Each row below holds a small network's activations on one input, seen along a few directions.
In each table, some parts of the input vary, and every possible input appears once, in random order.
A made-up example of a description, with smaller parts first: one of 2 separate values, together with either a single point or one of 9 places along a line or (one of 6 places along a line, together with one of 8 places around a ring).
Shared parts are said once, and a part with two or three values counts as separate values.

A family of inputs:
r1: [-3.07 -7.35 -1.21  3.23 -1.79  6.14  6.92 -1.95 -1.59  2.63 -3.43  5.70
  2.78]
r2: [ 1.39  1.16 -5.60 -0.07  0.06 -4.02 -3.11 -3.34 -3.30 -3.51  1.07 -0.39
  0.48]
r3: [ 0.81 -3.30  0.11 -2.23  3.66 -0.66  0.19 -3.14 -1.36 -7.19  0.05  1.64
 -1.08]
r4: [-1.20  2.30 -2.04 -0.40  1.60 -0.94 -3.88  4.21 -1.92  3.95  4.07  0.24
  2.28]
r5: [-1.52  3.10 -4.48 -0.27  1.68 -1.95 -3.58 -1.25 -3.48  0.35  4.85  1.83
 -1.04]
r6: [-0.66  0.53 -1.14 -0.27  5.58  3.54 -4.78  3.75  0.79  2.25  1.52  2.23
  1.12]
r7: [ 4.11  3.26  1.53  2.82 -3.79 -2.75  1.00  1.03  4.28  1.08 -0.41 -4.12
  0.20]
r8: [-0.79  1.05  8.18  0.99 -0.79  1.18  0.39  3.54  0.58  1.30  0.15 -3.19
 -0.08]
r9: [-4.40 -1.48 -2.87  4.78 -7.93 -0.04  5.81 -0.32 -2.19  4.74 -3.49  5.00
  2.40]
r10: [ 2.07 -1.39 -0.16  0.04  2.08  4.75 -3.76  4.86  0.86  2.46 -0.23 -3.25
 -1.19]
r11: [-1.46  1.23  3.68 -1.32 -0.07 -3.46  0.23 -4.43 -1.18 -6.29 -0.96  1.54
  0.15]
r12: [-7.72 -4.18  0.70  4.80 -5.95  3.28  7.14 -2.28 -1.27  1.92 -3.83  3.56
  1.45]
r13: [ 5.24 -0.86 -1.46 -3.42 -0.68  3.75 -1.41  1.18  4.33  0.93 -1.68 -3.85
  0.09]
r14: [-0.19  2.45 -1.56  1.70 -1.46 -6.71 -1.32 -2.51 -1.32 -4.89  0.06  1.11
 -1.18]
r15: [ 1.48 -3.53  4.58  0.07  2.91  3.97  0.32  4.82  0.42  0.41  1.17 -3.07
 -1.33]
r16: [-2.82 -2.75 -7.02  2.99 -6.43  2.69  4.14 -1.04 -4.21  6.15 -2.53  3.58
  4.06]
r17: [-2.29  4.12  1.96  3.66  1.28 -3.29 -2.23  4.30  0.36  2.50  2.90  1.83
  0.92]
r18: [-2.16  4.74  0.46  0.07 -0.26 -4.78 -1.84 -0.58 -1.76 -0.13  3.60  4.33
 -1.56]
r19: [-0.04  1.71 -2.69 -1.59  5.23  2.39 -4.52 -1.85 -1.02 -0.48  2.06  4.81
 -1.05]
r20: [ 2.97  1.27 -0.26  0.76 -1.14  0.45 -3.04  4.46 -1.74  4.96  1.96 -4.14
  1.41]
r21: [-1.73 -2.15  3.67 -2.55  5.20  2.41 -0.58  4.43  0.01  0.29  3.07  2.30
  0.70]
r22: [-0.09  0.96  3.41 -1.11 -0.61 -3.13  3.10 -4.32  2.41 -3.71 -3.18 -3.48
 -1.93]
r23: [ 1.40  2.60  3.81  2.54 -2.63 -2.23 -1.22  5.29  0.21  3.58  0.94 -2.63
 -0.25]
r24: [ 5.11 -2.48  3.20 -1.10  1.34  3.31  2.52  0.42  4.24 -1.21 -0.43 -3.58
  0.26]
r25: [-4.35  3.17  4.81 -1.51  1.56 -1.40 -0.26 -2.34 -1.39 -2.40  2.82  3.77
 -1.38]
r26: [-5.89  1.66  5.50  1.26  2.34 -0.09 -0.47  3.41  0.63 -0.55  2.51  0.19
 -0.35]
r27: [ 4.64  1.58 -4.12 -2.75 -1.34 -4.00 -0.36 -3.52 -0.17  0.85 -1.61 -3.44
  0.67]
r28: [ 1.42 -1.13 -4.61 -2.24  2.86  0.13 -3.87 -3.09 -0.95 -5.14 -1.34  1.48
 -0.96]
r29: [ 4.27  1.07 -3.33  0.17 -3.07 -0.26 -0.63  1.08  2.19  1.68  0.97 -6.72
  0.40]
r30: [-1.13 -0.99  2.11 -3.87  4.84  1.26 -0.33 -1.17 -1.78 -2.43  3.61  4.87
 -1.46]
r31: [ 0.49  0.84  5.09  0.40 -2.73  0.48  2.81  0.15  4.54 -2.00 -0.84 -5.76
 -1.07]
r32: [ 3.73 -1.07 -4.01 -3.48  1.89  0.30 -1.06 -3.13  2.40 -1.66 -3.81 -2.56
 -1.91]
r33: [-3.80 -5.82 -6.86  2.33 -3.30  6.84  3.22 -0.83 -1.40  3.80 -4.56  4.50
  1.45]
r34: [ 2.13  2.53 -0.96  0.47 -2.42 -6.53  1.50 -2.54  2.03 -1.42 -2.39 -2.92
 -2.11]
r35: [ 4.05 -2.86  1.60 -4.90  2.28 -0.62  2.98 -3.31  1.75 -2.84 -2.64 -1.40
 -0.89]
Q: Changing only one part turns r33 into r1. The same change can be made to r19. Which row results?
A: r30
Q: What is each input in this table made of?
A: one of 5 places around a ring, together with either a single point or one of 6 places around a ring
Q: Change only the place on the ring of 6 in r27. List by row number the other rows that result.
A: r2, r4, r5, r20, r29

A family of inputs:
r36: [-3.41 -5.49 -0.97  4.87 -5.11  5.74  7.14  3.97 -0.03  8.93 -3.24  2.30
  3.44]
r37: [-2.16  5.38  0.67 -0.15 -1.20 -5.54 -2.99  0.47 -3.44  0.11  5.11  2.03
  0.01]
r38: [ 5.20 -0.43  0.65  1.28 -3.19  0.04  2.59 -2.37  4.95 -1.84 -3.74 -5.47
 -1.05]
r39: [ 0.26 -1.77 -1.77 -1.49  6.71  2.66 -3.04 -1.68 -1.22 -4.12  2.33  4.29
 -0.60]
r40: [ 4.11 -4.15  2.47 -2.23  1.38  3.41  1.90 -0.01  2.02 -2.18 -2.53 -4.19
 -1.19]
r41: [ 0.84  3.83 -3.53  0.97 -2.86 -6.99 -1.82 -2.61 -2.09 -1.05 -0.31  0.02
 -0.51]
r42: [ 0.04  4.47  3.85  0.75 -2.10 -1.98 -1.99  4.93  0.32  3.21  4.01 -4.46
  0.97]
r43: [ 0.67 -3.63 -1.32 -2.13  4.56 -1.01  1.45 -4.63 -0.72 -5.45 -1.56  1.61
 -1.30]
r44: [-3.09  2.42  1.81 -2.41  3.55 -0.86 -4.48  1.63 -1.92 -1.73  3.50  5.06
 -0.38]
r45: [ 2.06  1.06 -2.04 -1.56 -2.03 -3.48  1.77 -7.37  0.76 -4.53 -3.26  0.58
 -0.08]
r46: [-9.68 -3.80 -6.20  3.17 -4.35  3.10  5.46 -2.71 -4.45  4.09 -2.42  7.63
  1.20]
r47: [ 2.70  3.03 -0.28 -0.70 -5.18 -3.49 -0.46  2.42  1.98  2.45 -1.05 -6.26
  0.68]
r48: [ 2.71 -2.27  1.68 -1.37  6.22  5.75 -1.63  2.39  2.31  0.88  0.99 -1.66
 -0.91]
r49: [-0.25  1.36  4.98  0.99  3.59  2.66 -3.89  5.56  1.53  1.25  2.16 -1.47
 -0.30]
Q: Changing only one part turns r45 into r38. The same change can be made to r39. Which row results?
A: r48
Q: What is each input in this table made of?
A: one of 2 separate values, together with either a single point or one of 6 places around a ring
Q: Change only the choice among 2 separate values in r42. List by row number the other rows that result.
A: r37

A family of inputs:
r50: [-3.82 -0.04  1.05  2.45 -1.39  1.43  0.51  4.37 -4.14  8.72  2.01  3.56
  3.14]
r51: [ 0.08 -0.29 -1.40  4.99 -6.06  3.43 -0.04  5.36  1.26  6.27 -2.06 -1.84
  2.41]
r52: [ 0.52  0.54 -0.81 -2.33  8.83 -0.29 -4.15  1.42 -0.78 -4.00  6.78  2.47
 -2.51]
r53: [-1.95  4.75  6.99 -0.43  2.48 -1.71 -3.24  5.12 -0.86  3.91  4.91 -0.02
  0.46]
r54: [ 1.84  4.37  4.60  2.29 -1.99  0.20 -3.90  5.89  4.56  1.53  0.74 -5.58
  0.01]
r55: [-6.55 -4.32  2.55  2.56 -0.70  7.75  0.79  4.38 -3.82  3.01  0.73  2.82
  1.74]
r56: [-2.77  4.12  1.76  1.10  2.78 -4.56 -4.80  2.18 -2.25 -4.33  5.36  3.26
 -1.27]
r57: [-5.09 -3.00 -3.37 -1.93  0.45  1.20  2.02 -6.33 -2.03 -1.95 -4.70  7.49
  0.17]
r58: [ 7.17 -0.25  0.31 -3.99  1.37 -1.35 -2.53 -4.64  0.61 -7.50 -0.49 -3.76
 -0.34]
r59: [-4.26  1.09 -8.27 -0.22 -1.16 -2.89  0.98 -5.56 -2.89  0.55 -0.99  4.67
 -0.74]
r60: [-1.98 -3.49 -0.44  3.98 -2.47  9.18  3.53  3.46  3.90  4.41 -2.16 -1.56
  0.12]
r61: [ 2.67 -2.21 -1.90  1.94 -6.68 -2.67  5.72  0.10  0.67  4.40 -4.93 -3.57
  1.22]
r62: [ 4.45  4.48  2.29 -1.77 -1.67 -6.23  0.14 -5.64  1.41 -4.01 -0.71 -1.91
  0.08]
r63: [ 1.38 -0.24 -6.29  1.26 -5.67 -1.89  4.49 -6.17 -1.07 -0.15 -1.16 -0.18
  1.00]
r64: [ 1.42  1.59 -3.15 -5.86  7.20 -2.01 -4.18 -4.92  0.21 -5.23  1.49  0.86
 -3.86]
r65: [ 3.41  2.43  1.77  0.35 -2.20 -4.72  2.22  0.17  4.40 -1.06 -0.16 -9.40
 -3.02]
r66: [-5.92 -4.08 -0.90  1.95  2.25  2.93  1.95 -0.27 -3.17 -0.64  0.42  9.04
  1.37]
r67: [-0.26 -4.81 -2.33  0.50 -5.45  3.13  4.17 -6.06 -1.09 -5.01 -4.41  1.16
  1.37]
r68: [-5.09 -0.13 -5.77  3.64  0.57 -1.23  0.82  0.43 -3.96  1.93  4.19  6.24
  0.45]
r69: [ 1.58  0.82  5.86 -3.63  7.03  2.36 -4.29  5.50 -0.92  2.66  4.55 -0.37
  0.64]
r70: [ 6.19  1.04  4.43 -1.84  3.98  3.34 -3.50  5.38  5.38  2.58 -0.16 -4.50
  0.81]
r71: [ 8.00 -1.56  3.10 -3.59  2.12 -1.88  0.68  0.66  3.84 -1.51 -2.67 -7.80
 -0.94]
r72: [-1.03  5.83  0.32 -3.43  2.56 -7.13 -3.33 -4.88 -0.43 -3.28 -0.44  3.16
 -2.09]
r73: [ 0.00 -6.64 -0.39  2.00 -6.17  3.60  5.94  0.05  1.15 -1.30 -6.12 -4.26
 -0.24]
Q: Changing only one part turns r72 into r53. The same change can be made to r57. Which row results?
A: r55
Q: What is each input in this table made of?
A: one of 4 places along a line, together with one of 6 places around a ring
Q: Start at r63 and move only the place on the ring of 6, one step at a time. The first step leads to r59. Which rows follow, in order?
A: r68, r50, r51, r61
Q: Change only the place on the line of 4 in r63. List by row number the other rows that result.
A: r58, r62, r67
